Each row has a name. After each piece below comes the name of the row it's from. Each question is about the rows just above it.

k_666: [ 105  -17   52  107  103   76 -104  -99   86 -102  -74  106  -91  108
  108  102 -103  -32 -103 -104  107  104  107  107   -9   91  107 -101
  104   75  -48   -8   82   77]
k_278: [ 100 -108 -108  104   26  -99 -106  102  -93  103  -48   14 -104  104
  105  -96 -107   81 -108 -106  -34 -104  105  106   14   -9  105  106
   94 -105    5   10  -61 -109]
k_67: [ 105  -17   52  107  103   76 -104  -99   86 -102  -74  106  -91  108
  108  102 -103  -32 -103 -104  107  104  107  107   -9   91  107 -101
  104   75  -48   -8  -24  -12]
k_302: [ 107  105  108  107  107 -107   93 -108 -105 -107   20  102   99  106
  107  -78   90  -85  102  101  101  -76  105  102   83  107  104 -106
  107 -107   91   84  101  107]
[ 105  -17   52  107  103   76 -104  -99   86 -102  -74  106  -91  108
  108  102 -103  -32 -103 -104  107  104  107  107   -9   91  107 -101
  104   75  -48   -8  -24  -12]  k_67
Where do [ 20 102  99 106 107 -78  90 -85 102 101] appear?  k_302

k_514: [  3 126   1   0   0   0  51 -32  11   7  -6  25 -27 -15 -20 -15  16 -16]
k_278: [ 84 -28  20   0  78   0  13  37  29 -15 -63 -58   0   0  56  34   7   9]
k_290: [104   4  21  -7  71   0  23   3 126   0   0   0   0  51 -32   0 -68  53]
k_67: [ -25 -102   18  -57   69   56  -16   35  -76   18    0  -32    0   63
    0   -5    0   20]
[  0  51 -32  11   7  -6  25] is in which row?  k_514
[ 7 -6 25]  k_514
Where do [  3 126   0   0   0   0  51 -32] appear?  k_290
[ 51 -32  11   7  -6  25 -27 -15 -20] is in which row?  k_514
[ 0  0  0  0 51]  k_290
[-16  35 -76  18   0 -32   0  63]  k_67

k_67: [-50  39 125 -92]
k_290: [-114  112  -20  110]
k_383: [  -1  112   93 -106]
k_886: [-18 110  89 -50]
k_823: [ 116   57 -123  -98]
k_514: [ 87 -96 -29 -15]
k_278: [  13 -112  102   53]
k_821: [-62 -89 -60 110]
k_666: [-62 -89 -20 110]
[-18 110]  k_886
[-114  112  -20  110]  k_290
[125 -92]  k_67
[110  89]  k_886

k_513: [  6   3  -4  31  14  25  -2 -34  -8  30 -28  41  13 -27 -25   2]
k_278: [-12   3  -4  31  14  25  -2 -34 -18  30 -15  18  13 -65 -25   1]
k_823: [  -7   31   14   25   -2   25   -2  -34  -18   30  -28 -100   15  -27
  -25  -26]
k_666: [-12   3  -4  66  14  25  -2 -34 -18  30 -28  28  13 -27  44   1]
k_67: [-12   3  -4  31  14  25  -2 -34  -8  30 -28  41   2 -27 -25   2]
[  6   3  -4  31  14  25  -2 -34  -8  30 -28  41  13 -27 -25   2]  k_513
Where do [25 -2 25 -2] appear?  k_823
Where do [  -7   31   14   25   -2   25   -2  -34  -18   30  -28 -100   15  -27
  -25  -26] appear?  k_823
Which row holds [ 30 -28  41  13 -27]?  k_513
[-34  -8  30 -28  41   2 -27 -25]  k_67
[-12   3  -4  31  14  25  -2 -34  -8  30 -28  41   2 -27 -25   2] is in which row?  k_67

k_513: [  9 122 -19   4 103  37 -70]
k_302: [-32  33 -12   4 -14 -83  11]
k_290: [  0  98 -30  -9  69  69 -55]
k_823: [ 11 -32  11  21 -64  58  59]
k_666: [ 96 -93  12 -27 -38  -4  86]
k_67: [ 84 -97  15 -26 -39   4  83]
k_129: [-83 -32   4 -12  33 -14  40]
k_514: [100 -45  21 -11  12 -11  63]
k_886: [-37 -63  32   3 -34  -2  30]
Which row holds [-32  11]?  k_823
Where do [-32  33 -12   4 -14 -83] appear?  k_302
[ 11 -32  11  21]  k_823
[-12   4]  k_302

k_67: [ 78  -7   9  22 -24]
k_886: [ 17  18 -17   8  17]
k_514: [38 -7 -7 16 -5]
k_302: [ 17  -7 -15  17   8]
k_823: [54 -7  2 17 -8]
k_290: [ 95  -4  19  18 -33]
k_278: [26 -7 -9 17  2]
k_666: [ 11  -8 -17  17  16]
k_383: [54 -7  2 18 -8]
k_513: [ 15  -7 -14  17  11]
k_129: [ 21  -7 -11  17   7]
[19 18]  k_290
Where do [95 -4] appear?  k_290
[17  8]  k_302
[38 -7 -7]  k_514
[ -7 -14] is in which row?  k_513
[-15  17]  k_302

k_383: [ 20 -40  32 -49  22 -69]
k_823: [   7   68 -102   35   76   40]
k_67: [ 23 -35   8 -19 -31  -3]
k_821: [-12 100  21 -46  88 -66]
k_513: [ 52   0 -48 -10   8  -6]
k_129: [-101   45  -53  109   38   69]
k_290: [  7  21  88 -66   7 -46]
k_278: [-12   7  21 -19 -31  -3]
[-49  22] is in which row?  k_383
The row with [  8 -19 -31  -3] is  k_67
[-12 100]  k_821
Where do [  7  21 -19 -31  -3] appear?  k_278
Which row holds [ 23 -35   8 -19 -31  -3]?  k_67
[ 32 -49  22 -69] is in which row?  k_383
The row with [-102   35] is  k_823

k_302: [-61  18 -24  91 -40  48 -49  61  38 -77  17 -66 100 -63 -25]
k_278: [-105   42  -32   11  -41   42  -44   64   -9  -35  -14  -39   47  -57
   -5]
k_129: [-105   41  -34    7  -40   42  -45   63  -12  -36  -16  -35   46  -55
   -1]
k_666: [ 15 -65 100 -62 -42  48 -50  66  43 -73  13 -65 100 -61 -25]
k_821: [-62  17 -21  95 -42  48 -50  64  41 -75  15 -66 100 -62 -25]
k_886: [-105   24  -33   14  -38   50  -45   57  -11  -47  -16  -32   53  -44
    7]
k_67: [-104   39  -34    7  -39   44  -45   60  -12  -37  -16  -31   46  -54
    6]
[-105   24  -33   14  -38]  k_886
[ 15 -66 100 -62]  k_821

k_278: [ -28  107    7  -41  -30  -25  -72  -34  -99  -58   53  107  -61  106
   92 -105   76  -33  -32  -90   50   66   53   59 -108  -98  -31  -27
   53  -82  -29  106  -30  -63   81   48   42  -40  100   89  -60  -52]
k_302: [  32  100  -67   36   33  -84 -106   35  -74  106  -64  104  106  108
   90  -91  -44   29   37   51  -65  107  -70  -61  -98    0   37   39
 -105  -63   34  109   27  102  -98 -105 -105  -94  -64  108  103  108]
k_821: [  32  100  -67   36   33  -84 -106   35  -74  106  -64  104  106  108
   90  -91  -44   29   37   51  -65  107  -70  -61  -98    0   37   39
 -105  -63   34  109   27  102   91  103   99   14   59  -73 -107 -109]
k_666: [-106   36    0  -96  -94   -8    8  -98  -74   65  -15   56   69  109
   92  -27  -47  -95  -97   20  -18   93  -26  -37    8   29  -96  -94
   34 -105  -63  105  -97   73 -101 -103  -94    9  -91  100   77   57]
k_290: [ -98  -89  -99  -67  -92  -87   -5  -92   -7   42 -104   10   32  -49
  -79   61  -86  -89  -93  101  -99  -18 -102 -100   86  107  -91  -89
   66  -81  -90  -44  -99   62    4   68   38  -80  -35  -48   58   40]
k_129: [ -57  -96   98  -57  -58   95   85  -64  -84   48  105  -84   10 -106
  -81  -93  109  -64  -65   58  105 -104  105  105  -94   71  -65  -69
  105  -81  -66 -104  -54   63  109  107  108   94  108 -108   59   38]
[  32  100  -67   36   33  -84 -106   35  -74  106  -64  104  106  108
   90  -91  -44   29   37   51  -65  107  -70  -61  -98    0   37   39
 -105  -63   34  109   27  102  -98 -105 -105  -94  -64  108  103  108]  k_302
[  32  100  -67   36   33  -84 -106   35  -74  106  -64  104  106  108
   90  -91  -44   29   37   51  -65  107  -70  -61  -98    0   37   39
 -105  -63   34  109   27  102   91  103   99   14   59  -73 -107 -109] is in which row?  k_821

k_666: [-16   6  11 -58  -6 -43]
k_514: [  4 -36  34  14 -58  -5]
k_290: [ 30  20 -13 -33   5 -48]
k_302: [ 26   5 -17 -27 -70 -29]
k_67: [ 75  16 -17  15  18  20]
k_513: [ 13  86 -74 -28  18  20]
k_278: [ -1 -65  79  25 -11 -27]
k_129: [ -3 -39  25  76  15  48]
k_383: [-52  12 -11  -3  98  31]
k_886: [-23  12 -23  46  26  75]
k_823: [-67  -4  79  25  42   7]
[ -1 -65  79  25 -11 -27]  k_278
Which row holds [ 13  86 -74 -28  18  20]?  k_513
The row with [25 42  7] is  k_823
Where do [-27 -70] appear?  k_302

k_302: [-103 -108  108  -99  107  101]
k_67: [-109   94  -77   99  107 -106]
k_290: [ 106 -108   90 -107  -89   63]
k_278: [  20 -107 -107  104  108  -43]
k_514: [ 108  -99   77  105 -106  107]
k_383: [ -79 -106   96   97 -107  107]
k_823: [ -64  107  108 -101  106 -107]
k_666: [  72  108   77  -55  105 -102]
[  77  105 -106] is in which row?  k_514
The row with [ 107 -106] is  k_67
[ 106 -108   90 -107  -89]  k_290
Where do [  94  -77   99  107 -106] appear?  k_67
[104 108 -43]  k_278

